Each row below holds a small network's activations on one input, seen along a few directions.
Each table varies a few parts of the input and shows all the possible inputs, shuffled.
Descriptions start from the smaller parts, as in this example, which fits no table here: one of 3 separate values, together with either a single point or one of 11 places along a line or (one of 4 places along a line, together with one of 5 places around a ring).
Shared parts are said once, and a part with two or three values counts as separate values.
(in the rows, 128 means zero)

Table:
r1: [123 137 143  94  89 136 196 138 176 129  94 162  82]
r2: [151 150  59 142 164 159 158 139 154 147 165 161 217]
r3: [117 117 144 161 184 153  99 124  77 160 176 128 201]
r4: [144  73 157 123 135 113 101  95  89 108 155 105 182]
r5: [101 102 202 105 106 155 140 139 116 105 140 110  79]
r6: [ 85 130 148 164 180 130  98 120  89 165 179 118 186]
r7: [142 153  90 143 166 126 138 139 161 169 147 178 208]
r8: [131 126  97 137 127 123 157 140 158 116  92 188  68]
r9: [163 109  65 125 138 183 162 127 162  90 112 179  93]
r10: [152 107 104  72  88 197 182 142 178 106 115 162 106]
r11: [137 121 100 114 107  60 156 116 156 127 131 148 168]
r12: [108  98 157 144 155 146 106 128  98  98 138 135  61]
r13: [140  89 161 149 163 174 104 124  99  83 125 140  83]
r14: [170 109  98 113 112  84 151 114 151 125 136 157 181]
r15: [158 114  96 129 136 149 146 131 162 112  91 196  83]
r16: [106 163 201 109  84 132 110 134 106 120 105  76  62]
r17: [136 153 137  98  84 125 182 150 170 148  78 130  70]
r18: [121  85 156 133 119  85 108 106  80 119 166 101 160]
r19: [128 170  93 100  92  35 119 121 144 141  98 117 151]
r20: [132  88 202 104 108 182 132 143 111  95 130 119  99]
r21: [ 99 213  85 157 130  80 110 143 159 182 116 134 180]
r22: [173 105  68 108 118 120 163 103 160 101 153 139 192]
r23: [131 106 155 143 115  80  87 102  94 131 149  62 151]
r24: [ 81 181 142 168 148 107  59 124  80 181 156  88 166]
r25: [ 90 144 143 168 175 123  76 123  97 182 163  85 173]
r26: [115 178  83 162 149  96 128 147 167 187 131 135 183]
r27: [110 162  87 147 158 100 145 147 159 177 156 170 191]
r28: [128 182  95 139 114  97 131 133 150 128  59 150  53]
r29: [116 143 154 137  96  65  71  94  87 127 139  60 144]
r30: [137  74 122 120 168 207 113 132  89  69 138 130  92]
r31: [147 121 138  86  93 160 185 135 179 127 100 171  96]
r32: [146 135  94 116 102  51 139 127 153 145 115 117 155]
r33: [119 116 151 150 151 138  88 131 104 117 124 101  48]
r34: [139 142  90 137 128 112 144 144 156 137  79 154  54]
r35: [129  75 169  92 111 220 136 139 118  72 135 106 113]
r36: [148  63 123 118 134 148 116 101  82  86 162  92 194]
r37: [120 194 141  98  73 110 175 135 162 139  60 124  68]
r38: [114 121 197 108 102 147 122 142 119 124 123  77  65]
r39: [124 113 117 157 188 189 113 122  78 132 183 112 216]
r40: [111 156 155 151 130 124  72 124  93 112 105 101  45]
What is each input in this table made of? -> one of 2 separate values, together with one of 4 places along a line, together with one of 5 places along a line
Changing only the place on the line of 4 turns r21 into r37. The same change can be made to r7. Which row results? -> r31
Changing only the place on the line of 4 turns r15 into r14. The same change can be made to r12. Which row results? -> r18
Which other rows does r13 become when the choice among 2 separate values takes its other values? List them by row number. -> r15
Which other rows does r39 become when the place on the line of 5 takes its other values? List them by row number. -> r3, r6, r24, r25

Table:
r41: [127 156 122 132 117 125 121 134 141 124 103 135  94]
r42: [111 136 158 125 107  99 107 122 107 120 115 103  87]
r43: [126  88 158 127 145 140 110 118  95 124 146  90 123]
r44: [146 145 103 105 100 114 156 132 167 124 101 157 120]
r45: [135 107 121 134 144 153 143 131 129 118 141 153 140]
r46: [113 146 150 118 111 119 127 135 128 138 114 112  96]
r47: [134 111 122 138 147 161 123 129 120 117 140 130 131]
r48: [150 104  99 118 125 147 158 130 144 110 142 152 155]
r49: [124 112 152 127 137 160 121 123 107 118 144 116 139]
r50: [130 148 123 125 117 118 142 136 154 130 102 157 104]
r51: [111 157 100 158 159  72 100 117 116 187 161 104 218]
What is each input in this table made of? -> either a single point or (one of 2 separate values, together with one of 5 places along a line)

Table:
r52: [121 174  95 101  80  50 148 140 160 146  97 143 101]
r53: [116 126 177 112  84 106 122 123 114 109  91  83  40]
r54: [148 137  80 146 144 123 149 142 178 132 107 186 129]
r55: [134  94 152 125 149 175 125 126 103 103 120 142  58]
r56: [ 93 155 150 155 159 115  91 124 105 177 161 105 173]
r57: [164  68 151  89 116 208 150 111 115  75 135 123 109]
r58: [ 94 154 156 148 123  48  77 111  94 144 131  87 166]
r59: [113 139 159 114 114 176 123 146 116 115 105 100  57]
r60: [160 104  73 107 120 144 190 141 168 108 132 182 173]
r61: [134 117 117 159 179 129  78 116 110 156 170 103 178]
r62: [119 186  92 131 115 119 160 151 164 149  96 163 123]
r63: [139  82 134 150 154 145 123 106 109 122 191 118 227]
What is each input in this table made of? -> one of 3 separate values, together with one of 4 places along a line
Changing only the choice among 3 separate values turns r62 into r56. The same change can be made to r52. Which row results? -> r58
Which other rows does r55 become when the place on the line of 4 takes its other values? List them by row number. -> r53, r57, r59
